A small network was shown many inputs. Here are its activations along a few directions, one row for each input.
Each table varies a few parts of the input and shows all the possible inputs, shuffled.
A made-up example of a description, with smaller parts first: one of 6 places along a line, together with either a single point or one of 11 places along a line or (one of 2 separate values, together with one of 8 places around a ring).
Shared parts are said once, and a part with two or three values counts as separate values.

Other details of the inputs shift rows strongly along two fixed directions, in all tables alike. That doesn't count.

A family of inputs:
r1: [ 53  32 -61  -6 -71  10  22  84  32 -44   5 -34  20 -53]
r2: [ 16 -19  16 -38  54  20  20 -50 -64  14 -42 -54  45  12]
r3: [-69  10  20  50  16  -8 -20 -25  72  24  62  16 -70   9]
r4: [-65 -29  35  37  -2 -36 -37 -30  45  40  49  23 -48  22]
r5: [-29  -7  34  55   9 -19 -34 -36  30  29  42  27 -76  23]
r6: [ -7  23 -11  13 -66  35  67  -6  12  18   3  69  11  53]
r7: [ 73  13 -64  -7 -48   0  17  82  32 -17 -23 -21  -5 -17]
r8: [-61 -33  42  52 -11 -33 -29 -33  27  14  48  29 -55   4]
r9: [ 62  26 -66  -5 -34   5  12  94  27 -22 -31   0   4 -20]
r10: [ 36  48 -69 -19 -40   6  16  88  43 -22  -4 -15  37 -40]
r11: [-15  16  42 -46  55  41  14 -77 -83 -34 -47 -39  74 -27]
r12: [ 52  53 -64 -10 -32   4  24 104  17  -8  -2 -15  21 -30]
r13: [ 24 -29  14 -55  43  20  -2 -51 -78 -25 -52 -10  58   5]
r14: [ -6 -51  44 -52  41   3   2 -63 -86 -18 -65 -23  84   4]
r15: [-54  13  43  42 -46  25  56 -71  27  41  45  68 -46  72]
r16: [ 13 -52  33 -46  41  14   8 -87 -74 -23 -46 -47  73   4]
r17: [ 68  38 -60 -23 -64  11  23  87  22 -39   5 -22   0 -46]
r18: [ 34  12 -67 -17 -23   8  13  80  44 -17 -22 -12  36 -24]
r19: [  7 -31   1  -3 -27 -30  -9  11   4  -4  13  16 -29   3]
r20: [ 35 -19 -56 -26 -46 -29  -2  89  34  -7 -22   1  45  -3]
r21: [-55 -15  22  43  13 -22 -32 -40  54  28  58  18 -49  21]
r22: [-61  52  42  41  20  18 -23 -25  16   0  53  39 -73 -20]
r23: [  0   5  26 -61  47  26  19 -82 -60   0 -38 -63  76 -16]
r24: [  0  50  13  12  10  15  -1   5  -2   5  -4   6 -18 -25]
r25: [-58  23  24  53  41   0 -15  -2  30  35  42  30 -63  13]
r26: [-62   1  28  60   8   6 -19 -36  38   0  49  15 -65 -10]
r27: [ 72   4 -63  -4 -42 -13   1  92  25 -17 -24   8  12  -6]
r28: [-40  -9  29  50  23 -27 -21 -24  30  39  60  16 -66  37]
r29: [  2 -38  32 -42  52  22   0 -72 -77 -27 -56 -27  82   2]
r30: [-36 -16  30  45   6 -11 -30 -39  26  12  57  36 -76   8]
r31: [  7  38 -12  12  -6  -2  13  21   9  17  30 -22 -19 -13]
r32: [ 51  -4 -77 -14 -45 -11  -1  98  51 -17 -11  -3  42  -9]
r33: [ 17  12  50 -55  56  30  17 -98 -95   1 -57 -57  52  -9]
r34: [ -5  15  -9   7   7  18  -5  17   8 -19   3  22 -27 -15]
r35: [-52  -5  42  48  12 -35 -38 -16  16  30  26  53 -67  26]
r36: [-34 -20  39  48  -7 -40 -31 -21  24  37  31  31 -74  21]
r37: [ 78   5 -82 -24 -61  11  19  92  24 -42 -14 -18   6 -33]
r38: [  9 -27  26 -41  67  10   0 -50 -77  12 -44 -26  64  31]
r39: [-59 -14  42  37  11 -28 -33 -18  14  13  41  61 -68  12]
r40: [  0 -37  35 -51  51  -9   0 -34 -81  18 -51 -22  62  37]
r41: [ 67 -21 -67 -16 -65 -41   9 109  20   4  -7 -19  16  11]
r42: [ -8 -15  25 -42  57  40  10 -67 -75 -33 -62 -34  73 -13]
Description of these inputs: one of 2 separate values, together with either a single point or (one of 4 places along a line, together with one of 5 places around a ring).
The inputs of r26 and r42 match in every part but the choice among 2 separate values. If r7 is changed in the same way as r26 into r42, which row does it become?
Answer: r9
The inputs of r14 and r8 match in every part but the choice among 2 separate values. If r27 is changed in the same way as r14 into r8, which row does it become?
Answer: r5
Change only the place on the line of 4 in r12. List by row number the other rows that result.
Answer: r25, r38, r40
Change only the place on the line of 4 in r30. List by row number the other rows that result.
Answer: r17, r19, r37

A family of inputs:
r43: [  0  16 -12  19 -26  -4   4  27  31   3  25  10 -26  -5]
r44: [-11  -1  25 -15  34   5  -6 -38 -31   7 -12 -17  13   0]
r45: [ -7 -33  24 -15  18  -7  -5 -46 -30   7 -17  -5  16  20]
r46: [ 72 -37 -37 -68 -10  -7  18  29 -49 -17 -70 -41  89   3]
r47: [-22   7  12  23   0  -1 -11  -9  17   0  20  18 -29  -3]
r48: [-19 -21  10  22  -1 -22 -17  -3  17  14  21  17 -28  17]
r49: [ 69 -35 -36 -65 -24   0  29  22 -47 -18 -64 -34  86   7]
r50: [  6  10 -17  19 -16  -8  -6  37  27  -5  18   9 -28 -10]
r51: [  5  13 -16  18 -23  -5  -3  28  32  -1  21   5 -25 -11]
r52: [-34  14  18  31   8   2  -4 -16  23  17  29  19 -34   9]
r53: [ 19   9 -26  -1 -18  -6  -2  46  15 -11  -2   2   3 -13]
r54: [ 26 -15 -30  -2 -31 -15   6  41  17   4  -5   9   6  17]
r55: [  6  11 -15  18 -22  -5  -3  31  28  -5  16  11 -27 -10]
r56: [-24   6  10  21   1   0  -9 -10  21   1  22  13 -27  -3]
r57: [-13  -9  22 -14  32  10  -4 -42 -29  -3 -12 -13  17  -1]
r58: [-35   1  39   8  23   9  -3 -52 -19   7   7  12 -10   8]
r59: [-14  -3  23 -14  33   7  -3 -38 -28   4 -14 -17  20   1]
r60: [-30  -1  35   7  36   5 -13 -50 -17  11  10  -5 -14   3]
r61: [ 12   2  -3 -15   5  12  10  -4 -17  -5 -19  -2  21   3]
r62: [-14  -2  25 -12  21  14   8 -46 -28   4 -10 -10  19   5]
r63: [ -1  11 -18  21 -16  -7  -5  33  35  -3  24   4 -23 -10]
r64: [-31   6  35   8  32   9  -2 -52 -15  18   8   4 -13  13]
r65: [ 24  11 -26  -2 -31   0  13  40  11  -9  -1   2   1  -9]
r66: [-13  -5  24 -11  26  12   0 -48 -25   0 -12 -15  16   0]
r67: [ 25  13 -28   0 -23   2  12  41  13  -4  -4   4  -1  -3]
r68: [ 20  10 -30  -1 -23   4  12  39  20  -6  -2   4   6  -4]
r69: [-21  10  13  22   9  -7 -14   1  13   9  19  13 -32  -2]
r70: [ 19   8 -30  -5 -19  -4   1  46  18 -10  -3  -5   9 -14]
r71: [-10  -8  24 -12  32  10  -6 -39 -33  -5 -14  -8  14  -1]
r72: [ -3  12 -15  17 -27  -2   5  29  32  -3  21  15 -19  -6]
Describe the family of inputs behind these rows.
Answer: one of 5 places along a line, together with either a single point or one of 5 places around a ring
Which other rows agree with r60 in the place on the line of 5? List them by row number.
Answer: r48, r50, r57, r63, r71

A family of inputs:
r73: [ 21  10   1 -42  19  20  24 -20 -46   4 -44 -37  61   5]
r74: [-13 -22  21  -4  31  -8 -22 -34 -23   3 -16   6   2  11]
r75: [-52   8  33  20  34  -7 -27 -36  15  14  31   0 -28 -11]
r76: [-54 -15  37  33   2  -7  -2 -45  12  21  29  36 -27  21]
r77: [-18 -20  32  -9  17   0   6 -55 -38  15 -12  19  19  29]
r78: [-50  -3  24  40  23 -10 -27  -8  28   5  38  23 -44  -1]
r79: [ 74   9 -69 -35 -37   6  36  73  -1 -16 -34 -34  55  -3]
r80: [-19 -22  38 -12  13  12   4 -58 -36 -12 -10  -1  13   3]
r81: [-40  12  35  26  27  13 -15 -41  -2   4  26  28 -41   3]
r82: [ 21 -21   0 -45  11  16  18 -34 -33  -2 -41 -31  61  10]
r83: [ 16   8 -21  19 -46 -14   5  50  31  -1  26  20 -42  -3]
r84: [ 36   5 -11 -34  13  17  21  -1 -42 -15 -33 -24  31 -10]
r85: [-18  16   8  -8  10  11  10 -23   1   8   1  -9  15  -1]
r86: [-45 -15  44  26  22 -23 -29 -34   0  28  30  20 -48  21]
r87: [-25  37   5  39 -15   3 -12  20  35  -3  34  34 -51 -15]
r88: [  9  -1  13 -40  42   3  -1 -18 -51   2 -39 -29  36  -7]
r89: [-41  19  27  38  24 -15 -27  -9  23  21  37   7 -46  -5]
r90: [ 13  -9  -5 -14 -21   0  11  -7  -1 -15   1 -12   8  -8]
r91: [ 35  10 -52 -14 -34   5  22  53  29 -10   0 -14  23  -4]
r92: [  2 -10 -38  31 -57 -32 -13  78  62 -11  35  26 -34 -10]
r93: [ 18  -3   8 -42  34   6  -2 -13 -50 -15 -45 -21  52  -8]
r94: [ -6   2   7 -10  22  12   9 -16 -21  18  -9  -1   6  18]
r95: [-12 -12  18  -5  10  16  -1 -40 -18 -16 -14  -1   4  -3]
r96: [ 23   3 -43  37 -41 -31 -16  81  63   4  28   6 -39 -10]
r97: [ 15  12 -34  20 -44  -4  -1  40  55 -14  26   5 -33 -18]
r98: [ 72  -6 -76 -42 -29  -6  11  77   9 -31 -30 -42  55 -29]
r99: [ 47  -1 -49 -10 -43  -4  15  62  20 -10 -20  13  20   8]
r100: [ 19  16 -26  28 -36  -8   2  44  42  -6  20   5 -39  -8]
r101: [-26   3  30  21  16   4 -11 -34   0  15  14  16 -46   6]
r102: [-53 -19  46  21  41 -12 -34 -63   6  17  21   0 -30   9]
r103: [ -1  15 -39  34 -44  -4   9  70  64  -8  32  29 -27   1]
r104: [ 24 -19 -14 -32  -7  12  23  -4 -22 -13 -44 -12  54   9]
r105: [ 30  22 -42 -10 -31   9  13  58  13  -5 -15  10  23  -5]
r106: [ 75  -1 -68 -36 -25  -9  13  95  -1 -20 -32 -27  37 -17]
r107: [ 29  28 -38 -10 -33  11  12  40  20 -19   0 -18  14 -37]
r108: [-64  16  34  33  16  10  -6 -33  16  17  27  28 -28   7]
r109: [ 13  12 -40  31 -27 -20 -19  81  56  -7  31  28 -37 -10]
r110: [-20  15   2  25  -2  10  -9  -8  28  -3  36   3 -33 -12]
r111: [ 27  -4 -10 -31  10  17  20  -1 -33  -7 -35  -5  49  12]
r112: [  2   5  18 -32  21  29  14 -39 -47 -23 -33 -21  46 -21]
r113: [ -4  17 -35  33 -36 -20 -11  82  63 -14  31  20 -30 -27]
r114: [-16 -18  35 -14  23  -3  13 -55 -40  24 -14   6  11  30]
r115: [-12 -29  32  -7  29  -9 -17 -50 -39  17  -6 -17  13  13]
r116: [  9  27  -1  -5  -1  10   9  13  -8  -4  -3  -4  -5 -18]
r117: [-16 -14  10  24  -6 -27 -22   8  16   5  22  30 -30  11]
r118: [-52 -20  42  24  16 -20 -34 -43  15  18  40  10 -37  12]
r119: [-15  18  12  -8  17   9  10 -14 -18  18  -9  -1   4  11]
r120: [  7  -9  19 -11   3   2   8 -34 -27  -1  -6 -13   5   4]
r121: [  7 -21 -10   0  -3 -11  -9  18  10 -13 -12  -2   8  -8]
r122: [-37  36  32  41  11   3 -10 -22  21  11  40  11 -51  -8]
r123: [ 39 -13 -11 -35   0  10  21  -6 -31   4 -43 -30  52  14]
r124: [ 21  -4 -13  -9 -10  -1  13  16  -2  13 -17   3   9  15]
r125: [-12   9   1  35 -35 -14  -9  20  36  -5  38  41 -55   4]
r126: [-11  -8   6  21   7 -20 -24  13  19  18  15  12 -39   6]
r127: [ 18 -22  12 -32   9   5  22 -41 -51  12 -34 -24  52  22]
r128: [ 16   1  -5  -3 -10   7  -1   1  -3 -14 -13  10  -4  -2]
r129: [-24 -22  37 -14  17   3   7 -68 -26  17  -2  -6  22  23]
r130: [ 34 -12 -15 -31  23   2   1   7 -35  -6 -32 -41  44  -6]
r131: [-46   1  40  19  32  21  -7 -59 -16  -5  16  10 -19  -3]
r132: [ 27   0   9 -31  27  24  16 -34 -50 -10 -30 -36  40  -7]
Describe the family of inputs behind these rows.
Answer: one of 3 separate values, together with one of 4 places along a line, together with one of 5 places around a ring
The inputs of r95 and r112 match in every part but the place on the line of 4. If r99 is changed in the same way as r95 into r112, which row does it become?
Answer: r105
The inputs of r94 and r124 match in every part but the place on the line of 4. If r106 is changed in the same way as r94 into r124, which row does it become?
Answer: r126
Change only the choice among 3 separate values in r132. List by row number the other rows that result.
Answer: r79, r130
Start at r116 and move only the place on the line of 4, one step at a time. The first step leads to r84. Which rows follow, in order?
Answer: r101, r83
Start at r126 and move only the place on the ring of 5, one step at a time. The first step leads to r96. Which rows follow, in order?
Answer: r102, r121, r74
Change only the choice among 3 separate values in r109. List by row number the other rows that result.
Answer: r81, r111
